-0.52; +4.02; -3.78; -2.40
+3.05; -4.60; -4.24; +5.23
-1.70; -2.47; +2.30; -6.28
+4.67; +6.06; +2.53; +0.09
-3.54; +4.51; -5.68; -2.64
-5.58; +0.25; -0.16; -2.87
-0.99; -0.16; -5.83; -2.13
+3.77; +2.24; -4.09; +3.85
-2.41; -2.17; -4.78; +0.26
+4.67; +0.21; +2.72; -1.11
+2.07; +0.93; -0.38; +1.89
+4.38; -3.33; +3.55; +6.04
The third entry on the diagonal from the top-right corner is -2.47
The entry directly above -1.70 is +3.05
Give the entry directly below the smallest entry.
A: +0.09
The entry just left of the smallest entry: +2.30
Give the top entry of the column that holds the smallest entry.
A: -2.40
Give the entry directly above -2.47.
A: -4.60
Give the entry in the bottom-left corner.
A: +4.38
The entry just right of the largest entry: +2.53
The last entry, reading row by row: +6.04
Give the 3rd largest entry.
A: +5.23
The first entry on the main diagonal -> -0.52
Give the entry directly below +2.24.
A: -2.17
The entry directly above -4.24: -3.78
The top entry of the column that holds the largest entry: +4.02
The smallest entry in the last row -> -3.33
Give the 2nd smallest entry.
A: -5.83
Give the maximum.
A: +6.06
The entry directly above -5.58: -3.54
Give the smallest entry in the first column.
A: -5.58
Give the entry directly below -2.41.
A: +4.67
The entry just left of +6.04 -> +3.55
The entry directly above -2.87 -> -2.64
The entry just left of the largest entry -> +4.67
Give the first entry of the smallest entry's row.
A: -1.70
Give the entry just right of +0.21.
A: +2.72
Give the entry just left of -2.17.
A: -2.41
Give the entry directly above -2.41.
A: +3.77
Give the smallest entry in the last column.
A: -6.28
Give the entry directly below the largest entry.
A: +4.51
The entry directly above -2.17 is +2.24

[[-119.058  -88.556 -118.613  -49.213  -81.288  -27.134   53.320  -71.261
   -20.838  -52.214 -142.879]
 [-117.702 -169.951  -28.989  -11.187  150.774 -203.379  -33.798   92.548
  -116.005   52.499 -226.520]
 [ -86.939  -42.070 -102.661  -36.170 -136.739  -39.084   33.899 -106.111
    -2.658  -76.158  -95.528]
 [-164.015 -143.240   -1.196    6.694   66.317 -163.885  -41.047  -11.134
  -105.826  -42.413  -37.000]
 [ -63.703  -96.725  -87.152  -30.733 -114.221  -99.539  -30.322 -104.864
   -37.975 -131.054 -125.193]
 [-201.520   76.917 -111.081   77.343  -40.337  -92.704   62.743   14.620
    -2.841   16.652   44.249]
 [ -50.678  123.672 -151.663    5.189  -71.863  -82.026 -178.654  111.824
  -120.584   54.036   21.929]
 [ -21.844  -52.144 -176.989 -212.251   39.554  -80.920  -25.701  -53.963
  -240.273  -82.406 -219.427]
 [ -98.941 -194.916   57.078  104.807   96.569 -306.553  -64.125   30.601
    11.854 -145.207 -114.112]
 [-218.637    4.519  -39.447   98.882  172.642 -208.284   60.616  121.851
   -61.099  135.291 -146.792]
 [-174.756  -63.572  -66.064  -41.679  -10.578  -59.295 -100.103  -59.178
  -138.114  -97.080 -138.974]
 [ -21.269   86.545  -65.741 -102.204  -86.143  -25.311 -189.114  -62.453
   -52.771  -93.372  -13.003]
 [-154.218  106.651   17.663   90.492   92.197 -181.228 -147.033  132.868
   -33.577  126.127  -59.254]]
Report the 1st entry in reading order.
-119.058
Report the entry just left of the smallest entry.
96.569
The third largest entry is 135.291
The 4th entry in reading order is -49.213
The entry just left of -226.520 is 52.499
The entry just right of 60.616: 121.851
Report the entry just left of 104.807.
57.078
Report the entry just left of -131.054.
-37.975
Report the entry just left of -27.134.
-81.288
Report the entry just right of 30.601.
11.854
Report the entry just left of the centre entry.
-71.863
Report the 2nd entry in reading order.
-88.556
Report the entry just left of -143.240.
-164.015
Report the third smallest entry.
-226.520
Report the second largest entry.
150.774
The entry just left of -136.739 is -36.170
The entry just right of -52.214 is -142.879
Report the maximum.
172.642
Report the entry just left of -39.084.
-136.739
The entry just right of the centre entry is -178.654
Report the entry just left of -49.213.
-118.613
The entry just right of the largest entry is -208.284
